A small network was shown many inputs. Here are its activations along a few directions, one row for each input.
In each table, some parts of the input vary, and every possible input appears once, in random order.
Descriptions start from the smaller parts, as in this example, which fits no table here: one of 5 places around a ring, together with either a single point or one of 11 places along a line or (one of 2 separate values, together with one of 6 places along a line).
Shared parts are said once, and a part with two or three values counts as separate values.
In the rows, 128 means zero.

Other details of the inputs shift rows strongly along two fixed directions, in all tables alike. That doesn't count.
These rows show it; all are for the same input, with only those details redrawn:
[131 121 128 130 120 133 131 126 121 132 139]
[142 114 145 111 128 112 131 130 128 143 160]
[ 60 131  70 119 142  77  90 111 208 160 117]
[119 129 110 147 113 152 131 121 114 121 117]

Rows:
row 1: [121 121 107 146 118 154 131 127 117 120 112]
row 2: [145 117 142 103 128 108 136 129 127 138 153]
row 3: [144 114 162 110 131 102 130 143 131 131 136]
row 4: [133 142 114 145 122 163 122 134 128 121 110]
row 5: [128 127 145 126 118 122 129 133 124 116 121]
row 6: [129 150 117 147 117 161 125 130 127 123 115]
row 7: [136 117 165 116 127 107 123 141 131 132 151]
row 8: [123 143 138 127 141 125 132 118 110 122 134]
row 9: [113 141 126 147 107 137 128 128 116 105 106]
row 10: [138 110 165 114 132 110 125 146 134 133 145]
row 11: [126 127 137 133 151 133 130 128 117 122 133]
row 12: [127 126 105 141 117 145 136 126 113 119 104]
row 13: [122 131 118 146 146 147 137 119 115 109 101]
row 14: [162 131 146 107 136 115 127 140 139 141 143]
row 15: [128 119 104 138 122 150 136 128 117 118 101]
row 16: [132 130 136 130 149 125 135 122 116 122 124]
row 17: [ 85 140  72 111 154  84  85 123 220 157  98]
row 18: [143 123 143 106 124 104 137 127 125 138 158]
row 19: [119 129 110 147 113 152 131 121 114 121 117]
row 20: [145 107 163 107 135 107 132 145 135 132 132]
row 21: [130 158 115 143 112 152 132 127 124 119 114]
row 22: [122 135 139 133 146 132 128 123 113 125 137]
row 23: [127 137 137 125 145 127 134 118 114 120 130]
row 24: [134 152 114 140 116 155 130 126 126 118 108]
What do these inputs look like to the network? -> one of 4 separate values, together with one of 6 places around a ring
Changing only the choice among 4 separate values turns row 23 into row 2. The same change can be made to row 13. Which row results? -> row 15
Which other rows does row 10 become when the place on the ring of 6 takes its other values? List them by row number. -> row 3, row 5, row 7, row 9, row 20
Which other rows does row 4 become when the choice among 4 separate values takes its other values? List them by row number. -> row 1, row 10, row 11
A walk changes only the place on the ring of 6. It starts at row 24 and steps to row 14. List the rest of the walk in order. -> row 17, row 4, row 6, row 21

Rows:
row 25: [125 137 118 147 113 154 139 120 107 117 128]
row 26: [112 130 112 108 157  99 112 125 171 148 129]
row 27: [129 121 126 147 115 155 132 130 107 117 118]
row 28: [139 131 130 138 133 148 135 135 108 113 109]
row 29: [177  97 201  83 138  91 137 148 118 151 202]
row 30: [105 138 126 115 150  87 108 124 164 143 132]
row 31: [121 120 128 124 133 117 128 131 141 123 114]
row 32: [105 141 117 114 151  95 109 117 167 144 138]
row 33: [118 124 130 126 131 116 127 129 140 123 116]
row 34: [102 126 127 112 141  86 114 126 168 139 126]
row 35: [134 139 134 142 130 145 133 129 106 113 114]
row 36: [115 131 111 132 126 127 128 119 138 133 132]
row 37: [110 134 114 110 155  98 111 122 169 147 131]
row 38: [125 134 141 142 117 142 137 127 107 110 114]
row 39: [137 135 132 140 132 146 134 132 107 113 112]
row 40: [114 128 109 128 119 122 123 122 131 133 127]
row 41: [227 119 206  87 105 129 145 169 114 142 184]
row 42: [107 128 123 134 123 125 119 127 134 131 130]
row 43: [118 127 110 131 127 128 129 121 139 135 128]
row 44: [122 123 109 130 129 129 129 122 141 137 125]
row 45: [124 134 117 142 106 150 135 122  99 117 124]
row 46: [132 125 115 141 110 152 136 124 102 119 117]
row 47: [136 121 114 141 111 152 136 125 103 120 114]
row 48: [133 141 127 141 131 154 134 122 109 115 120]
row 49: [133 117 124 146 117 156 132 132 108 117 115]
What do these inputs look like to the network? -> either a single point or (one of 4 places along a line, together with one of 6 places around a ring)
Which other rows does row 28 become when the place on the line of 4 takes its other values? List them by row number. -> row 30, row 35, row 39

Rows:
row 50: [186 132 156 131 100 173 162 135  75 113 145]
row 51: [ 58 137  90 109 178  60  82 116 219 159 121]
row 52: [ 46 126  95 109 163  49  83 117 223 158 118]
row 53: [147 128 179  89 154  80 136 127 134 141 180]
row 54: [122  78 156  95 161  72 143  96 105 159 210]
row 55: [ 97 121  79 143 113 137 111 127 168 131  89]
row 56: [154 117 174 131 128 135 149 140  85 111 134]
row 57: [151 104 145 112 115 122 129 142 140 139 147]
row 58: [111 159  77 170 102 184 125 117 115 116  90]
row 59: [157 114 172 130 132 135 150 141  87 111 130]
row 60: [185 127 147 122 123 157 145 139 100 132 146]
row 61: [117 152  76 162 102 178 135 116 121 110  80]
row 62: [178 132 150 124 116 156 144 138  97 132 154]
row 63: [153 124 172 122 126 134 145 132  82 109 139]
row 64: [ 97 137  86 175  82 181 123 123 118 105  85]
row 65: [148 117 181  94 163  88 124 137 136 145 180]
row 66: [ 85 137  89 138 142 121 114 117 147 117  76]
row 67: [159 119 168 119 133 136 147 135  84 110 131]
row 68: [151  96 181  88 160  84 133 145 141 142 163]
row 69: [ 89 141  94 192 109 196 134 118  90  81  55]
row 70: [154 109 143 114 113 113 131 145 136 140 143]
row 71: [167 109 161 129  96 154 143 144  97 121 151]
row 72: [151 126 177  88 157  80 136 128 135 141 176]
row 73: [ 52 121  92 105 170  51  86 120 226 158 111]
row 74: [ 53 144  82 170 124 142 108 111 145 108  72]
row 75: [159 123 171  90 171  85 129 135 136 145 172]
row 76: [100 161  88 181 119 188 141 107  91  83  63]
row 77: [160 122 167 128 147 147 142 137  92 115 142]
row 78: [ 93 124  81 100 135  74  95 125 206 160 113]
row 79: [181 122 161 132  87 169 153 140  66 109 142]
row 80: [147 115 146 116 107 111 129 143 133 140 151]
row 81: [159 137 166 129 143 141 142 130  88 116 150]
row 82: [166 129 162 120 145 138 154 130  92 111 135]
row 83: [ 86 115  50 186  89 198 154  94  57 107 112]
row 84: [ 36 149  55 141 145  95  90 104 190 129  65]
row 85: [163 125 165  84 126  89 135 135 145 157 190]
row 86: [151 130 173 132 138 145 139 132  88 115 153]
row 87: [118 133  90 185  78 209 137 126  92  92  73]
row 88: [ 97 125  94  97 151  74  90 127 218 176 141]
row 89: [ 94 127  95  98 148  73  88 126 217 176 144]
row 90: [160 116 138 110 132 131 127 140 139 147 149]
row 91: [ 71 127  69  92 141  48  81 121 235 172 118]
row 92: [151 119 176 133 125 134 148 138  84 111 138]
row 93: [175 119 158  85 143  97 127 141 147 164 182]
row 94: [171 123 157 127 111 161 140 140  98 130 158]
row 95: [112 161  75 179  87 200 140 113 100  98  75]
row 96: [ 69 146  61 168  92 142 107 119 156 122  76]
row 97: [150 126 174 124 123 134 144 130  80 109 143]
row 98: [162 134 164 127 146 141 143 131  89 116 146]
row 99: [ 64 124  73 103 136  45  81 126 240 175 121]
row 100: [168 130 160 124 152 142 145 134  91 116 139]
row 101: [ 51 145  39 135 118 100  86 111 206 144  76]
row 102: [157 110 175  89 172  90 127 142 140 146 169]
row 103: [160 112 168  81 118  83 126 142 139 154 185]
row 104: [ 68 166  75 168 139 145 108 104 140 112  81]
row 105: [160 112 170 129 135 136 151 143  88 112 126]
row 106: [116 137  73 188  83 200 136 127 100  94  53]
row 107: [120 162  85 183  90 208 135 118  88 103  88]
row 108: [161 115 169  89 132  99 122 143 146 163 194]
row 109: [163 131 164 121 142 138 154 129  91 111 139]
row 110: [163 126 135 105 127 120 138 133 137 142 146]
row 111: [ 85 151  96 197 101 188 135 115  83  81  58]
What do these inputs look like to the network? -> one of 2 separate values, together with either a single point or (one of 5 places along a line, together with one of 6 places around a ring)
Changing only the choice among 2 separate values turns row 56 into row 99. The same change can be made to row 92. Which row results? -> row 80
Which other rows does row 95 become when the place on the ring of 6 takes its other values? List them by row number. -> row 58, row 71, row 79, row 80, row 94
A walk changes only the place on the line of 5. It starts at row 68 and steps to row 73. List the rest of the walk in order. -> row 69, row 52, row 74
Which other rows does row 103 become when the place on the ring of 6 takes its other values? List them by row number. -> row 64, row 85, row 96, row 107, row 108

Rows:
row 112: [ 97 135 143 132 172 106 126 117 122 110 111]
row 113: [216 123 193 127 108 180 165 154  57 105 149]
row 114: [113 125 106 154 109 158 137 116 101 115 115]
row 115: [120 108 140  75 155  47 110 127 185 176 186]
row 116: [ 87 147  76 146 125 131 104 125 173 127  76]
row 117: [202 117 190 120 112 159 157 152  73 114 154]
row 118: [119 128 118 127 124 122 122 128 141 133 125]
row 119: [111 138  97 164 105 171 132 120 106 107  92]
row 120: [111 122 110 129 126 122 125 117 132 137 137]
row 121: [182 124 169 117 121 144 145 146 101 124 148]
row 122: [178 115 176 100 129 117 141 144 114 138 171]
row 123: [103 141  93 148 118 143 117 125 145 121  91]
row 124: [ 93 126 155  86 202  38 107 120 179 150 153]
row 125: [113 135 107 139 120 135 120 127 140 125 107]
row 126: [113 141  95 164 106 174 133 119 105 108  94]
row 127: [119 122 123 110 135  98 119 124 153 148 149]
row 128: [151 117 155  96 137  96 127 137 143 149 167]
row 129: [106 145  91 148 119 146 117 124 144 122  92]
row 130: [113 128 106 151 111 153 133 118 109 117 113]
row 131: [114 124 116 128 124 121 124 123 137 134 130]
What do these inputs look like to the network? -> one of 2 separate values, together with either a single point or one of 9 places along a line
Changing only the choice among 2 separate values turns row 124 into row 112. The same change can be made to row 113. Which row results? -> row 116
Which other rows does row 119 become when the choice among 2 separate values takes its other values? List them by row number. -> row 126
